These are the activations of a small neural network, seen along a few directions. Each row is one input.
Each table varies a few parts of the input and shows all the possible inputs, shuffled.
A made-up example of a description, with smaller parts first: one of 4 places along a line, together with either a single point or one of 11 places around a ring or (one of 2 separate values, together with one of 8 places around a ring).
Shared parts are said once, and a part with two or three values counts as separate values.
In the rows, zero is written as 128.

Rows:
r1: [115 148 136 120  99 128  36 122 119 185 109 159 103 121 147 111 154 157]
r2: [105 124 135 102 117 138 120 152 115  95 106 136  90 152 146 207 107 165]
r3: [124 116 149 101 141 125 137 144  69 111 117 195 170 124 157 117 132 114]
r4: [146  92  74 149 113 146 143 170 176 112 134  84 116 142 130 165 108 145]
r5: [153 136 127 127 113 147  95 133 157 185 159  83 106 118 105  80 169 121]
r6: [127 119 174 118 126 112 159 127  76  95 117 200 158 126 162 106 119 130]
r7: [154 120 107 127 118 150 156 160 163  96 149  60 116 149 118 180 120 141]
r8: [101 165 193 137 117 125  95  89 117 176 124 157 102 150 161 109 129 132]
r9: [102  99 103 123 115 138 109 162 127 113  90 162  90 143 153 194  95 171]
r10: [171 122 119 135 177 126 160 140 136  97 163 123 176 128  94  89 121 101]
r11: [136 121 108 120 131  87  83 149  72  94 109 170 143 109 131 104 110 153]
r12: [ 75 129  95 167 157 110 196  42 167  92  76 103 136  45  97 135 189  61]
r13: [ 45 150 111 124 138  78 161  36 118  94  49 169 108  54 128 161 157  65]
r14: [117 108  70 121 121 151 178 151 162 133 147  84 138 159 106 156 122 143]
r15: [152 131 139 146 111 148  80 147 181 177 152  85 120  98 121  87 129 113]
r16: [201  95  95 117 121 131 138 166 144 111 134 144 178 101 106  85 152 124]
r17: [134 118 128 106 144  73 100 148  60  99 115 154 137 118 126 108 119 137]
r18: [178 123 130 146 164 112 174 111 122 101 167 110 178 126 109  86 107 113]
r19: [134 135 110 132 116 171 192 116 165 103 159  80 140 156 133 169 109 160]
r20: [189 109 107 118 158 106 141 156 134  96 145 109 152 117  79  80 136 119]
r21: [ 92 146 149 119 109 145 160 115 112  96 112 145 109 167 153 196  84 172]
r22: [138 150 149 156 128 153 113 120 156 183 177  85 126 137 110  89 141  92]
r23: [140 156 150 156 107 135 131  99 152 187 173  84 125 135 104  74 140 123]
r24: [113 140 179 120 121 120  55 123 119 172 118 147  84 136 152 119 150 125]
r25: [ 84 115 111 107 136 148 145 142 104 137 100 150 112 165 152 196  96 146]
r26: [101 162 178 134 129 124  74 110 106 189 127 146 113 151 148 123 133 108]
Q: Changing only one part turns r5 into r24. The same change can be made to r23. Which row results?
A: r8
Q: Describe the family of inputs behind these rows.
A: one of 2 separate values, together with either a single point or (one of 3 separate values, together with one of 4 places along a line)
Q: Change only the place on the line of 4 in r20. List by row number the other rows that result.
A: r10, r16, r18
Q: Change only the choice among 3 separate values in r25. List by row number the other rows that result.
A: r3, r26
Q: Change only the choice among 2 separate values in r18. List by row number the other rows that result.
A: r6

Rows:
r27: [163 129 128 146 145 137 134 115 160 121 157  88 148  96 103  83 159  84]
r28: [ 76 135 140 119 132 105 135  88  90 112  82 169 118 112 155 162 128 115]
r29: [171 154 154 141 137 128 101 103 155 159 167 101 150  95 102  35 158 102]
r30: [155  94  87 122 140 148 177 170 134  90 150 107 148 163 122 161  99 150]
r31: [120 142 144 125 103 125  76 148 124 170 122 145 101 147 131 129 129 155]
r32: [116 109 101 124 114 134 140 141 125 104 109 130 106 147 148 176  99 164]
r33: [131  94  88 115 129 127 148 162 105  81 111 140 120 156 141 183  96 165]
r34: [ 81 117 128 110 145 104 148 106  84  89  78 172 123 112 153 181 126 107]
r35: [143 129 138 136 114 153 130 143 156 152 158  98 122 150 129 122 121 143]
r36: [141 107 101 130 125 154 170 149 154 114 148  95 133 154 129 153 103 150]
r37: [166  99  78 140 160 133 193 130 148  60 146  98 173 102  94 120 129  96]
r38: [ 79 145 154 122 128 104 113  86  86 133  88 174 117 112 155 142 134 114]
r39: [145 141 147 129 115 143 109 156 153 176 160 108 122 155 112 107 134 141]
r40: [157 144 171 126 118 147  79 161 144 182 172 115 123 149 125  84 132 133]
r41: [ 83 155 161 117 130  95  91  99  81 161  90 185 119 116 139 125 148 113]
r42: [115 120 119 129 106 136 120 137 129 125 114 128 100 143 149 164 109 158]
r43: [118 131 135 131 102 134  98 135 127 144 120 134  99 143 148 145 116 157]
r44: [ 86 119 103 103 149  88 174 115  71  75  71 185 139 125 132 180 120 132]
r45: [127 150 165 126  98 128  56 140 119 178 132 149 105 140 145 100 122 159]
r46: [ 88 163 174 114 129  92  70 102  76 180  95 191 122 113 138 103 148 115]
r47: [154 113  91 147 146 137 184 109 167  84 144  86 160  95 102 110 133  98]
r48: [137 119 114 129 122 148 150 156 158 141 148  95 124 156 114 148 121 141]
r49: [164 145 139 146 137 132 122 102 160 142 161  94 149  96 103  56 157  99]
r50: [157 118 112 146 148 140 155 117 163 102 151  84 150  95 102 103 151  82]
Q: Describe the family of inputs behind these rows.
A: one of 4 places along a line, together with one of 6 places along a line
Q: A walk changes only the place on the line of 4. It starts at r27 and steps to r35. List the rest of the walk in order.
A: r43, r38
Q: Change only the place on the line of 6 in r49. List by row number the other rows that result.
A: r27, r29, r37, r47, r50

Rows:
r51: [132  99  91 119 150 118 170 133 101  60 109 144 147 123 133 161 110 128]
r52: [161 100 104 118 125 150 145 185 130 110 153 116 134 175 130 152  92 172]
r53: [ 98 142 139 122 149  93 133  76  83 103  90 175 146  88 138 114 139  98]
r54: [ 81 160 187 118 121 103  67  89  81 167  93 183 105 111 163 118 144 113]
r55: [101 105 100 115 142 109 162 121  89  67  85 163 131 122 147 183 110 130]
r56: [170 149 149 150 132 147 117 118 183 166 181  74 146 104  93  51 163  91]
r57: [111 154 180 121 129 111  73 102  91 159 116 167 122 111 151  95 142 112]
r58: [117 139 162 116 102 127  56 154 102 173 120 161  95 156 156 134 116 163]
r59: [104 110 121 110 112 132 127 163  99 121 108 157 106 174 160 192  89 176]
r60: [156  95  81 124 155 127 180 142 120  57 130 122 159 123 117 143 114 124]
r61: [167  94  72 132 155 136 194 143 147  62 145  95 162 121 101 135 121 118]
r62: [135 104 113 113 120 141 134 175 111 114 132 139 122 175 146 170  89 175]
r63: [173 146 155 140 138 138 104 124 153 156 175 100 152 108 105  48 155  98]
r64: [ 73 116 129 107 105 124 122 150  89 130  85 172  89 173 171 215  90 176]
r65: [ 86 145 169 114  95 119  51 140  91 181  97 176  79 156 168 157 117 164]
r66: [ 70 111 108 112 134 101 156 108  79  76  62 178 114 122 159 206 111 131]
r67: [163 146 164 131 140 129  91 123 126 151 160 126 149 111 121  56 148 105]
r68: [164  96  64 143 149 145 207 135 177  72 151  68 157 117  90 138 130 111]
r69: [ 56 151 175 111  88 112  47 128  82 189  75 190  63 156 177 180 120 164]
r70: [141 149 172 126 136 120  81 115 105 153 140 149 138 112 137  73 143 109]
r71: [171 102  88 136 120 168 171 180 186 123 176  62 132 169 102 144 108 160]
r72: [147 134 155 120 109 135  64 166 115 167 143 143 110 157 142 112 116 162]
r73: [169 138 127 155  97 171 112 160 221 189 188  44 109 146  89  94 145 139]
r74: [160 153 144 162 123 155 129 106 211 178 182  52 136 100  85  59 172  84]
r75: [151 132 122 131 161 110 151  98 115  95 135 135 174  88 108  75 144  91]
r76: [180 133 131 144 106 163 100 171 193 178 187  67 119 150  98  86 136 146]
r77: [ 39 154 154 116 133  77 122  51  64 120  45 204 111  88 160 160 143 101]
r78: [173  99  95 125 125 159 158 187 156 114 169  90 137 173 115 142  99 167]
r79: [182 130 138 133 112 154  87 177 163 168 180  94 125 154 110  85 127 152]
r80: [171 130 146 125 113 144  74 176 135 164 165 120 121 156 126  94 120 158]
r81: [128 136 131 126 156 101 140  89  96  97 114 157 162  88 124  92 140  95]
r82: [159 134 106 150 155 129 177  92 172 110 155  82 173  81  81  70 159  77]
r83: [ 52 167 193 116 114  95  63  76  72 175  71 197  89 111 173 141 146 114]
r84: [ 68 148 147 118 140  85 127  63  73 112  67 190 128  87 150 137 140 100]
r85: [149 137 101 162 145 137 189  80 200 121 156  59 163  77  73  78 168  70]
r86: [ 43 122 136 105  97 116 117 137  80 138  63 186  73 173 181 238  93 176]
r87: [ 40 118 115 110 126  93 151  96  70  85  40 192  98 122 169 228 114 131]
r88: [161 106  83 147 110 176 184 169 214 135 177  39 122 165  94 152 117 153]
r89: [153 100  59 155 140 153 219 123 204  84 152  44 146 113  82 147 139 104]
r90: [162 131 113 140 160 120 164  99 142  99 149 108 177  85  93  67 150  84]
Q: Describe the family of inputs behind these rows.
A: one of 5 places around a ring, together with one of 8 places along a line
Q: Changing only the place on the line of 8 turns r69 into r76. The same change can be made to r83. Which row results?
A: r56
Q: Changing only the place on the line of 8 turns r65 into r80. The same change can be made to r84. Which row results?
A: r75
Q: A walk changes only the place on the line of 8. It starts at r88 and steps to r71. List the rest of the walk in order.
A: r78, r52, r62, r59, r64, r86
